A small network was shown many inputs. Here are its activations along a few directions, one row for each input.
Each table varies a few parts of the input and shows all the possible inputs, shuffled.
A made-up example of a description, with smaller parts first: one of 5 places around a ring, together with either a single point or one of 9 places around a ring or (one of 3 separate values, together with one of 6 places along a line).
Shared parts are said once, and a part with two or three values counts as separate values.
In the rows, 100 means zero.

Other details of the inputs shift rows strongly along two fixed directions, in all tables alike. That doesn't count.

A family of inputs:
row 1: 123  130  83  56  80  98  103  81  114  140  118
row 2: 104  125  79  52  86  100  98  69  106  144  106
row 3: 108  87  106  115  120  79  92  123  82  90  96
row 4: 66  122  132  107  96  75  164  99  151  84  59
row 5: 97  103  81  89  122  121  89  110  83  63  81
row 6: 104  104  104  94  93  99  97  86  124  135  100
row 7: 85  82  89  127  123  112  105  96  86  86  111
row 8: 83  120  114  65  158  109  137  124  92  46  95
row 9: 95  103  73  92  127  107  89  108  103  75  85
row 10: 88  78  89  127  115  108  101  120  92  78  123
row 11: 118  95  102  92  122  123  98  95  71  122  160
row 12: 94  109  84  89  118  119  83  108  94  68  84
row 13: 121  105  126  74  108  100  77  106  57  128  128
row 14: 103  92  113  90  130  131  76  107  77  103  106
row 15: 92  84  93  130  129  115  97  105  94  77  121
row 16: 114  102  123  74  119  105  74  82  55  127  118
row 17: 119  87  107  121  128  83  92  115  85  79  95
row 18: 118  86  105  118  128  82  96  124  75  84  95
row 19: 103  106  83  92  109  114  94  133  88  64  89
row 20: 112  91  108  112  108  115  102  128  88  86  91
row 21: 100  88  90  132  111  105  116  116  89  85  119
row 22: 116  88  110  114  118  121  95  124  90  77  93
row 23: 84  100  105  132  53  58  112  74  130  92  45
row 24: 98  97  80  86  108  116  94  105  90  65  81
row 25: 102  81  103  115  137  87  86  103  75  84  86
row 26: 88  115  111  138  59  59  103  80  142  91  51
row 27: 64  112  94  150  54  87  119  73  144  92  72
row 28: 96  80  98  113  137  114  87  114  96  89  89
row 29: 118  94  117  120  117  92  88  114  79  72  91
row 30: 99  85  106  109  104  113  90  128  97  84  92
row 31: 116  104  103  98  83  95  109  92  122  134  101
row 32: 122  88  103  92  123  114  100  122  81  116  115
row 33: 90  116  107  89  71  113  104  57  93  147  130
row 34: 106  81  115  106  108  90  80  112  84  75  94
row 35: 90  91  103  129  118  124  93  105  88  70  117
row 36: 94  113  107  87  60  108  101  78  101  144  143
row 37: 83  83  91  129  131  115  96  102  89  81  115
row 38: 105  102  103  61  74  107  98  65  98  169  167
row 39: 101  77  107  104  103  115  90  120  101  79  92
row 40: 98  89  105  117  130  83  82  101  89  89  86
row 41: 89  108  100  139  70  49  107  80  148  99  55
row 42: 112  125  129  56  85  94  73  56  81  171  128
row 43: 99  74  105  106  118  122  93  111  83  78  85
row 44: 102  81  98  84  122  125  95  83  64  123  151
row 45: 103  87  113  114  112  90  80  123  79  74  92
row 46: 110  81  102  86  121  113  86  122  88  114  118
row 47: 115  111  92  47  110  127  75  114  72  106  130
row 48: 117  141  99  32  79  118  81  67  100  155  132
row 49: 97  118  109  90  61  108  108  82  96  148  141
row 50: 120  137  93  57  66  106  100  80  110  132  112
row 51: 106  98  74  91  123  106  97  135  92  72  95
row 52: 113  125  118  98  51  67  108  79  109  140  92
row 53: 86  80  98  122  106  121  103  95  80  75  111
row 54: 118  134  89  32  90  108  85  67  106  162  136
row 55: 108  122  90  45  61  104  92  81  115  129  113
row 56: 98  95  100  131  100  115  112  115  83  78  115
row 57: 86  109  146  91  154  81  132  113  84  65  94
row 58: 97  106  109  91  81  109  99  80  106  131  88
row 59: 90  76  100  120  106  120  96  112  87  66  121
row 60: 91  92  93  106  69  85  116  78  135  126  72
row 61: 109  101  110  75  82  74  95  61  96  153  107
row 62: 84  113  96  153  45  84  131  83  144  87  81
row 63: 128  111  83  53  123  117  93  114  71  116  131
row 64: 117  137  91  56  63  103  105  88  104  136  110
row 65: 87  87  90  124  59  73  117  98  158  101  62
row 66: 90  92  98  128  61  47  109  89  144  96  62
row 67: 104  82  103  113  117  77  86  119  89  86  95
row 68: 85  114  65  107  58  70  115  104  155  87  61
row 69: 71  104  132  104  154  112  147  113  85  57  122
row 70: 86  107  65  104  55  70  117  95  161  82  58
row 71: 97  80  95  112  126  109  98  107  96  94  82
row 72: 100  89  70  85  121  108  97  106  93  73  87
row 73: 87  107  102  131  50  82  120  108  144  101  56
row 74: 74  104  84  151  52  71  134  96  145  100  83
row 75: 104  83  98  113  116  104  101  132  99  95  93
row 76: 101  92  110  113  115  119  87  112  102  83  87
Each input here is: one of 4 separate values, together with either a single point or (one of 2 separate values, together with one of 9 places around a ring).
Changing only the choice among 4 separate values turns row 48 into row 76. The same change can be made to row 2. Which row results?
> row 71
Changing only the choice among 4 separate values turns row 17 into row 31. The same change can be made to row 52. Which row results?
> row 20
Change only the choice among 2 separate values in row 60. List by row number the other rows that result.
> row 43
Change only the choice among 4 separate values in row 22. List by row number the other rows that result.
> row 29, row 50, row 62
Change only the choice among 4 separate values in row 34. List by row number the other rows that result.
> row 39, row 55, row 59

A family of inputs:
row 77: 106  92  83  117  117  92  86  124  104  59  61
row 78: 94  105  111  121  53  72  112  84  134  141  92
row 79: 78  111  79  121  59  73  113  84  153  91  37
row 80: 92  86  122  132  113  94  108  120  98  64  79
row 81: 83  105  94  118  96  86  111  95  114  63  64
row 82: 128  108  97  38  116  121  94  113  72  130  145
row 83: 95  116  113  68  82  103  109  74  111  136  103
row 84: 114  106  131  62  134  112  103  97  67  124  149
row 85: 92  117  122  111  57  67  115  70  126  129  82
row 86: 105  111  85  87  112  92  107  116  113  87  89
row 87: 105  81  107  106  96  104  92  85  98  125  106
row 88: 94  92  94  98  116  116  104  103  95  98  127
row 89: 104  88  90  113  96  102  98  134  107  62  74
row 90: 81  107  91  141  99  100  132  119  123  51  79
row 91: 92  107  103  76  133  111  114  108  87  86  109
row 92: 102  119  113  66  61  107  92  60  105  172  149
row 93: 98  104  88  70  132  113  102  111  94  88  105
row 94: 110  111  112  72  66  91  92  50  97  187  137
row 95: 70  103  87  148  45  74  116  79  150  96  66
row 96: 113  108  89  80  77  97  96  107  98  107  102
row 97: 104  96  106  115  90  84  96  93  95  118  110
row 98: 85  99  98  151  52  59  116  85  144  114  62
row 99: 106  117  91  59  90  105  88  74  102  129  107
row 100: 100  77  97  125  144  140  87  136  61  54  106
row 101: 108  85  122  111  148  103  90  118  59  59  115
row 102: 84  93  99  120  121  97  103  110  96  54  67
row 103: 114  74  87  103  138  123  79  148  65  54  97
row 104: 104  94  109  106  124  96  108  114  85  106  126
row 105: 97  109  98  82  74  107  93  74  96  143  138
row 106: 97  92  95  118  79  86  101  77  111  118  99
row 107: 115  91  108  71  130  116  96  88  70  138  151
row 108: 88  108  93  131  78  101  113  102  113  73  84
row 109: 115  107  96  81  96  99  85  104  107  107  86
row 110: 126  90  91  76  152  123  62  129  54  71  110
row 111: 94  93  90  106  118  103  92  112  109  60  69
row 112: 107  97  109  97  104  131  95  104  85  103  115
What do these inputs look like to the network?
> one of 4 places along a line, together with one of 9 places around a ring
Changing only the place on the line of 4 turns row 91 into row 102. The same change can be made to row 82. Which row results?
> row 103
Change only the place on the line of 4 in row 78. List by row number the other rows that result.
> row 97, row 98, row 104
Change only the place on the line of 4 in row 90. List by row number the other rows that result.
> row 100, row 108, row 112
